These are the activations of a small neural network, seen along a few directions. Each row is one input.
Each table varies a few parts of the input and shows all the possible inputs, shuffled.
A made-up example of a description, with smaller parts first: one of 6 places along a line, together with either a single point or (one of 2 separate values, together with one of 5 places around a ring) or one of 11 places around a ring.
Shared parts are said once, and a part with two or three values counts as separate values.
In the rows, zero is written as 128.

Other details of the inputs vary at random and push rows far along two fixed directions, the same in every table; ignore that.

Rows:
x1: [155  66 137 139 164 102 122 165 119 114 126 116  68 171]
x2: [152  82 126 157 104 112 168  69 152  56 100 117 138 144]
x3: [174  15 171 199 138 159  90 172 112 103  93 131  83 152]
x4: [161  44 155 173 108 113 169  85 174  56  64 117 115 148]
x5: [189  38 192 194 158 164 121 172 106  98 111 168  78 165]
x6: [151  49 134 135 186 101 116 201 110 115 130 131  87 168]
x7: [166 127 141 148  64 103 194  42 171  67  43 103 112 123]
x8: [ 91 161 100  78 192 123  95 215 105 209 192 118 122 152]
x9: [128  52 142 141 178 147 126 204 151 131 130 121 112 163]
x10: [166  83 134 169  80 150 107  59 135  80  61 135 118 108]
x11: [ 93 149 102  97 179 157 111 188 130 181 200 107 142 156]
x12: [148  82 135 120 165 117 120 162 130 118 107 123  73 154]
x13: [108 203  90  78  77 161  90  74 122 168 112 134 169  87]
x14: [155  87 171 166 162 177 110 206 103 150 147 166 101 162]
x15: [ 98 201  89  87  97  83 154  91 128 154 134 124 178 115]
x16: [134  99 128 110 143 104 131 140 133 111  96 134 113 138]
x17: [ 97 199 110  79 120 120 152 131 145 163 124 114 184 107]
x18: [111 167 157  89 158 192  84 199  92 187 177 159 142 145]
x19: [114 207  91  77 120 103 139  82 138 156 120 113 156 102]
x20: [119 167 121  95 133 114 149 122 144 137 111 115 170 112]
x21: [104 158 105  82 131 112 134 134 132 151 117 136 144 125]
x22: [ 84 190  85  93 117 110 142 107 120 149 162 124 182 132]
x23: [109 103 117 123 150 143 136 161 134 128 159 123 143 158]
x24: [123 226 143  90  88 162 122  72 110 149 138 146 185 103]
x25: [166  92 133 149  36 147 121  14 139  56  26 142 103 113]
x26: [141  47 145 143 183 187  48 220 107 155 137 143  88 146]
x27: [147  72 179 176 150 154 100 200  93 155 130 147 106 156]
x28: [121 230 133 136  56 115 148  28 113 160 112 131 213  77]
x29: [164  89 135 177  35 145 133  12 149  62  35 141 115 111]
x30: [106 172 129 121 120 107 120 109 144 119 174 151 132  64]
x31: [129 127 114  96 143 174  58 148 106 157 122 135 128 113]
x32: [103 163  98  86 173 114 109 195 113 196 180 114 123 147]
x33: [ 90 209 106 136  99  98 120 109 116 129 172 144 142  84]
x34: [114 118 112 123 132 134 145 141 139 126 152 119 150 149]
x35: [134  84 147 190 122 103 115 144 114  65 134 156  62 125]
x36: [ 87 155 127 105 174 132  87 204 126 164 217 156 117  84]
x37: [112 164 161  82 185 194  70 222  86 198 194 155 140 148]
x38: [148  84 123 156 101  93 163  74 132  59  98 127 119 156]
x39: [ 87 147 130 115 146 124 126 162  91 150 179 138 106  80]
x40: [172 107 183 153  72 162 139  85 126  78  84 155 104 145]
x41: [162  97 117 159 105  94 161  60 135  63 102 108 106 152]
x42: [111 171 118 136  89 153 107 106 117 167 123 127 180 101]
x43: [108 112 140 122 188 135  84 235 125 152 211 154  86  98]
x44: [113 173 125 123 124 104 120 105 144 115 173 148 137  58]
x45: [ 84 209 107  67 138 129 140 150 139 183 142 119 188 111]
x46: [106 188  85 104 114 111 145  99 126 149 160 108 153 136]
x47: [144  87 149 129 162 139 134 181 145 124 106 110  86 156]
x48: [ 99 183 121  76 146 123 138 143 139 165 132 115 175 114]
x49: [103 222  95 102  77 118 174  39 175 155 120  93 192  98]
x50: [151 110 149 205  52  73 156  24 135  14  83 148  84  99]
x51: [119 238 138 125  65 140 159  27 124 151 124 159 202  92]
x52: [167  57 127 170 104  89 167  73 132  38  85 126 109 158]
x53: [ 77 209 109  95 140 115 129 129  90 169 192 129 149  52]
x54: [108 218  86 103  84 114 167  21 154 126 143  96 195 105]
x55: [143  75 145 165 144 168  82 198 107 156 129 128 115 140]
x56: [ 98 179  87 101 111 106 149 107 122 141 154 123 174 133]
x57: [144  48 139 134 181 103 116 203 111 118 131 134  82 174]
x58: [113 132 113 113 164 145 123 152 135 149 177 103 135 154]
x59: [174  19 155 174 176 138 133 168 160  91 103 101  72 167]
x60: [148  41 147 153 179 134 131 181 152 108 116 114 115 157]
x61: [ 90 227  98 131 103  90 118  84 111 125 173 143 160  69]
x62: [135  57 146 137 211 153 106 224 148 154 154 102  90 169]
x63: [170  88 129 174  65  84 184   8 145  31  70 112  97 154]
x64: [155  61 157 134 192 138 120 210 137 125 113 108  75 164]
x65: [117 164 103  86 132 101 136 114 132 138 112 129 155 113]
x66: [ 96 200  92  95 110 171  82 125 121 202 151 135 178  93]
x67: [ 77 194 114 100 127 119 136 138  95 168 186 131 132  63]
x68: [154  31 142 152 151 100 133 177 121  90 105 137  70 177]
x69: [ 98 204  92  71 125 115 132 112 136 172 129 117 149 113]
x70: [ 94 155  94  96 178 135 107 189 110 181 196 114 131 160]
x71: [125  48 137 132 202 150 109 225 125 130 173 124 110 178]
x72: [180  35 164 154 177 130 134 183 143  87  87 107  61 162]
x73: [141 152 162 165  81 125 137  76 110 136 104 138 161 113]
x74: [139  99 123 117 124 104 144 135 139 108  86 133 108 139]
x75: [159  98 175 174 110 161 139 120 116 111 105 169 113 149]
x76: [125 119 123 131 142 139 141 134 162 140 127 102 128 142]
x77: [ 89 158  97  89 191 161 104 211 125 200 216 102 146 153]
x78: [123 201  96  96  69  93 168  37 153 125  84 113 148 102]
x79: [182  86 150 204  36 123 149  10 137  52  33 122 134 104]
x80: [152  88 123 130 166 100 122 160 118 125 132 116  86 159]
x81: [169 124 167 195  31 113 169  27 128  89  57 137 139 115]
x82: [113 179 104  85  93 161  83  78 116 154 108 136 158  95]
x83: [148  61 166 179 102  99 162  88 110  49  98 137  57  91]
x84: [100 139 114 107 152 139 135 167 153 167 149 112 165 132]
Each input here is: one of 4 places along a line, together with either one of 3 separate values or one of 6 places along a line or (one of 2 separate values, together with one of 6 places around a ring).
The inputs of x6 and x57 match in every part but the place on the line of 4. If x79 is changed in the same way as x6 into x57, which row does it become?
> x3
The inputs of x29 and x66 match in every part but the place on the line of 4. If x23 is changed in the same way as x29 into x66, which row does it become?
> x34
Start at x28 and move only the place on the line of 4, one step at a time. The first step leads to x73. Which rows follow, in order?
> x27, x81
Change only the choice among 3 separate values in x30. List by row number the other rows that result.
> x50, x83

Rows:
x85: [128 106 139 127 155 146 103 173 122 134 138 138 108 127]
x86: [134 109 147 139 155 141 123 173 124 141 138 128 126 146]
x87: [120  76 132 129 202 156  73 243 103 168 172 132  98 147]
x88: [121 144 117 128 117  96 159  97 138 105 134 119 126 121]
x89: [143  66 138 154 155 107 142 159 135  90 132 126  81 153]
x90: [134 103 137 138 135 143 127 148 124 128 130 131 126 145]
x91: [ 99 187 113  93 131 140 113 132 124 169 155 134 163  95]
x92: [162 109 154 168  75 113 174  51 148  72  70 125 122 128]
x93: [154  73 159 159 150 137 130 167 130 118 119 130 101 156]
x94: [156  68 143 165 119 128 124 121 127  88  99 128  84 135]
x95: [104 175 105 110 121 131 113 118 123 162 149 126 155 105]
x96: [157  86 155 156 118 124 128 125 116  92 100 143  84 130]
x97: [141 110 138 146 112 135 139 113 133 111 114 130 124 143]
x98: [ 85 157 106  91 192 121 111 208 117 183 203 122 143 131]
x99: [108 184 120 105 122 128 116 126 113 162 147 141 149 103]
x100: [109 141 113 116 151 107 135 152 129 134 162 121 131 130]
x101: [100 182  95  75 137 121 127 126 135 171 136 113 168 120]
x102: [103 186 122 105 134 135 131 134 125 176 155 124 179 116]
x103: [135 172 116 135  56 113 161  12 144  93  95 122 160 107]
x104: [127 165 114 129  78 120 148  45 138 110 109 125 164 111]
x105: [112 183 107 113  99 128 131  78 131 138 136 124 172 114]
x106: [128 164 103 106  89 106 158  59 152 117  88 112 151 118]
x107: [158  71 153 163 116 136 142 120 131  87  99 129  95 153]
x108: [104 198 117 103 108 124 122 105 114 155 141 139 161  96]
x109: [ 99 164 107 107 144 139  97 157 115 174 164 127 150 113]
x110: [160  68 136 141 122 114 147 110 146  82  72 116  88 152]
x111: [133 104 120 111 151 124 122 157 135 132 116 116 116 148]
x112: [142 128 138 138  92 125 140  79 138  96  98 133 117 106]
x113: [118 145 127 113 140 141 109 148 126 150 144 136 129 112]
x114: [136  84 143 142 156 150 113 182 120 130 139 132 110 159]
x115: [139 113 129 141 122 134 125 115 130 116 124 128 124 139]
x116: [149  77 153 150 142 132 114 161 111 110 116 147  89 135]
What is each input in this table made of?
> one of 4 places along a line, together with either one of 2 separate values or one of 6 places along a line
Change only the choice among 2 separate values in x110. List by row number the other rows that result.
> x88
Change only the choice among 2 separate values in x100. List by row number the other rows that result.
> x111

Rows:
x117: [115 147 117 132 122 110 152 114 117 102 158 126 115 130]
x118: [103 200 101 122  70 114 131  55 129 141 123 126 180  76]
x119: [104 219  91  94  87 141 121  59 135 160 137 127 178  84]
x120: [131  73 123 108 177 126 117 200 120 147 131 116  78 158]
x121: [135  88 143 139 155 157  92 171  97 136 140 139 116 158]
x122: [157  64 134 175 100 130 119 100 123  83  89 135  92 139]
x123: [135 142 146 155  89 118 152  86 126 118 104 137 137 119]
x124: [106 206  99 112  93  76 164  53 136 123 146 140 175  94]
x125: [ 93 142 121 103 185 123 100 203 124 161 206 126 113 121]
x126: [103 172 126 122 120 128 120 128 115 155 141 134 165  95]
x127: [121 196 117 101  83 149 131  48 130 133 119 132 177 106]
x128: [165  74 165 143 148 154 112 178 120 118 113 145  85 157]
x129: [162  70 168 168 116 135 137 119 137  77  88 138  92 117]
x130: [134 116 114 106 173 103 112 176 122 141 124 110  97 142]
x131: [ 99 179 136  99 170 161 107 189 116 200 178 137 147 118]
x132: [139  74 137 138 198 142 122 205 129 156 158  97 123 178]
x133: [157  65 136 137 105 103 168  89 154  58  60 125 104 139]
x134: [164  74 148 170  88 129 136  79 148  66  76 133  92 111]
x135: [108 186 125 104 120 135 113 138 103 176 149 140 166 125]
x136: [103 134 107 106 188 142 119 209 140 181 178 104 140 165]
x137: [155  67 133 154 101 110 164  88 167  56  70 119 114 158]
What is each input in this table made of?
> either one of 3 separate values or one of 6 places along a line or (one of 2 separate values, together with one of 6 places around a ring)
Start at x132 and move only the place on the line of 6, one step at a time. The first step leads to x136. Which rows follow, in order?
> x137, x133, x120, x130
Change only the choice among 2 separate values in x121. List by row number the other rows that result.
> x127
Change only the choice among 2 separate values in x122. List by row number the other rows that result.
> x119
